Each row below holds a small network's activations on one input, seen along a few directions.
Each table varies a few parts of the input and shows all the possible inputs, shuffled.
A made-up example of a description, with smaller parts first: one of 4 places along a line, together with either a single point or (one of 2 separate values, together with one of 5 places around a ring) or one of 11 places along a line.
Shared parts are said once, and a part with two or three values counts as separate values.
(in the rows, 128 means zero)

Other details of the inputs shift rows strongly along two fixed directions, in all tables alike. That doesn't count.

A family of inputs:
r1: [143  80 127 106 109 117 121 158 189 117 136 134 156]
r2: [ 94 195 134  94 136  61 148 126  83 121 153 205 150]
r3: [ 71 210 134  97 138  47 133 137  76 123 139 198 112]
r4: [189  94 168 166 127 162 131  96 166 100  74  64 113]
r5: [108 214 165 112 144  37 162 108 125  77 112 148 126]
r6: [157 113 145 156 128 156 124  99 136 122 121 106 132]
r7: [116  52  85 106 139 177 125 143  79 222 179 187 143]
r8: [118  47  81 100 153 190 107 151  79 223 174 192 132]
r9: [150  76  67  87 127 157 156 201 135 177 184 174 172]
r10: [155 115 142 154 124 141 129 106 127 117 112 104 131]
r11: [ 73 202 129 101 134  63 141 134  76 117 144 202 125]
r12: [147 131  93 132 111 164 123 165 158 109 119  71 137]
r13: [186  93 157 181 122 172 118  93 153 101  92  49 118]
r14: [133 103 125 150 127 162 129 108 123 147 137 115 125]
r15: [174 105 154 178 119 167 123  89 156 107  94  57 120]
r16: [ 98  62  78  90 138 156  85 181 154 196 162 178 151]
r17: [ 98 183 143  87 142  60 160 130  94 127 138 206 148]
r18: [138 121 132 146 128 146 113 108 123 121 110  95 104]
r19: [ 71 203 123  99 128  57 141 129  77 122 144 185 119]
r20: [132 121 142 155 146 140 120 116 138 125 110  99  90]
r21: [116 211 166 112 129  50 154 106 116  78 108 159 133]
r22: [108  68  90 109 138 168 131 139  83 216 178 185 144]
r23: [103 234 111 113 116  58 141 167 146  68 109 109 133]
r24: [126  91 121 145 141 160 121 121 120 147 132 120 106]
r25: [ 76 209 136 100 107  40 105 144 162  55 105 115 139]
r26: [ 61 184 126  76 105  43 125 168 130 103 155 162 166]
r27: [101 227 155 119 127  49 125 108 115  82 100 125  97]
r28: [113 215 171 112 133  50 163 109 124  71 100 158 132]
r29: [152 115 143 149 142 139 128  99 132 114 123  98 129]
r30: [143 107 134 153 121 152 125 105 123 128 116  88 118]
r31: [107  52  86 108 152 174 131 144  81 219 190 194 146]
r32: [109  52  83 104 142 185 132 150  76 230 190 213 150]
r33: [150 127 103 136 104 163 139 164 157 108 132  65 147]
r34: [179  97 164 164 128 166 130  94 169 103  78  72 117]
r35: [158 109 149 184 117 176 110  90 152 102  90  55  91]
r36: [165 131 108 132 106 146 147 166 160  95 140  79 153]
r37: [118  61  93 106 147 184 109 146  90 223 166 190 114]
r38: [164 116 152 169 124 165 101  94 158 115  82  52  83]
r39: [160 113 159 182 127 174 112 100 167 111  77  62  77]
r40: [162  80 147 150  93 149 102 129 213  82 114  49 143]
Each input here is: one of 5 places along a line, together with either one of 2 separate values or one of 6 places along a line.
Question: Changing only the place on the line of 5 turns r22 into r15. The same change can be made to r14. Which row results?
Answer: r6
Question: Which other rows does r24 become when the place on the line of 6 takes its other values? List them by row number.
Answer: r8, r11, r18, r19, r35
Question: Which other rows does r36 become when the choice among 2 separate values takes its other values? List them by row number.
Answer: r40

A family of inputs:
r41: [117 112 127  91 132  98 150 146 107 156 161 195 160]
r42: [ 97 163 125 125 139 104 132 104  64 147 145 169 116]
r43: [ 81 148 111  87 136  89 110 154 108 153 148 186 132]
r44: [151  63 121 148 125 187  99 127 170 145 108  73 105]
r45: [140  65 102 136 135 190 113 149 147 170 135 120 115]
r46: [155 148 131 161 112 143 133 120 147  82 105  56 121]
r47: [100 171 108 102 134  97 134 157 111 133 138 162 124]
r48: [163 160 148 138 126 118 149 115 143  90 103 103 136]
r49: [114 176 146 138 109  81 123 117 140  73 109  86 125]
r50: [ 97 126  88 101 130 123 146 161  90 162 174 179 152]
r51: [144  88 137 122 131 140 124 121 142 141 132 138 146]
r52: [ 83 126 105  94 125 109 115 152 100 160 174 187 153]
r53: [123 104 134 142 144 159 110 108 102 160 122 138  87]
r54: [161 145 162 150 118 112 151 108 161  75 102  90 129]
r55: [114 236 141 130 110  62 152 122 121  55 102 102 128]
r56: [132  92 113 134 120 159 122 137 131 142 143 103 134]
r57: [156  61 144 151 155 186 131  93 106 179 129 139 117]
r58: [188 103 148 163 124 170 144 109 166 101  96  72 127]
r59: [116 179 168 120 118  58 136 111 145  74 113 137 142]
r60: [121  84 114 124 130 163  91 137 146 162 129 135 123]
r61: [133 138 114 129 133 141 124 140 138 128 117 119 116]
Question: Changing only one part turns r56 into r44. The same change can be made to r49. Which row results?
Answer: r43
Question: What do these inputs look like to the network?
Answer: one of 3 separate values, together with either a single point or one of 6 places along a line
Question: Which other rows does r42 become when the choice among 3 separate values takes its other values? List them by row number.
Answer: r53, r57
Question: Which other rows does r51 become when the place on the line of 6 takes its other values? List them by row number.
Answer: r41, r48, r54, r58, r59

A family of inputs:
r62: [152  70  88 133 122 200 122 159 140 162 153 106 145]
r63: [155  38 115 130 124 185 107 137 157 164 146 118 151]
r64: [133 167 132 115 119  87 162 148 138  92 131 131 150]
r65: [177 100 173 177 133 158 145  71 147 103  92  74 110]
r66: [ 99 184 146 137 140  93 123 102  90 116 108 136  85]
r67: [ 83 119 103 102 128 120 102 154 118 158 151 164 130]
r68: [ 81 160 126 110 129  87 100 140 130 123 119 138 106]
r69: [131 130 102 101 123 120 154 164 118 132 161 152 168]
r70: [ 93 152 122 105 119  89 118 147 125 120 146 152 147]
r71: [100 131  84 102 136 132 121 170 108 167 155 159 124]
r72: [130 150 121 102 131 102 149 150 125 133 137 170 151]
r73: [181 115 168 184 124 161 138  67 144  91  84  51 111]
r74: [125 115 124 150 134 160 119 105  96 152 125 121  96]
r75: [109 197 116 127 113  90 136 145 131  82 118 102 120]
r76: [113 185 145 138 126  94 142  98  91 105 122 127 118]
r77: [159 143 179 154 116 114 116  94 194  64  67  69 115]
r78: [155  26 120 125 131 187 112 138 161 176 148 137 145]
r79: [127 120 138 113 154 125 140 113  90 165 140 197 132]
Question: Changing only one part turns r76 into r79. The same change can be made to r62. Which row results?
Answer: r72
Question: What do these inputs look like to the network?
Answer: one of 3 separate values, together with one of 6 places along a line
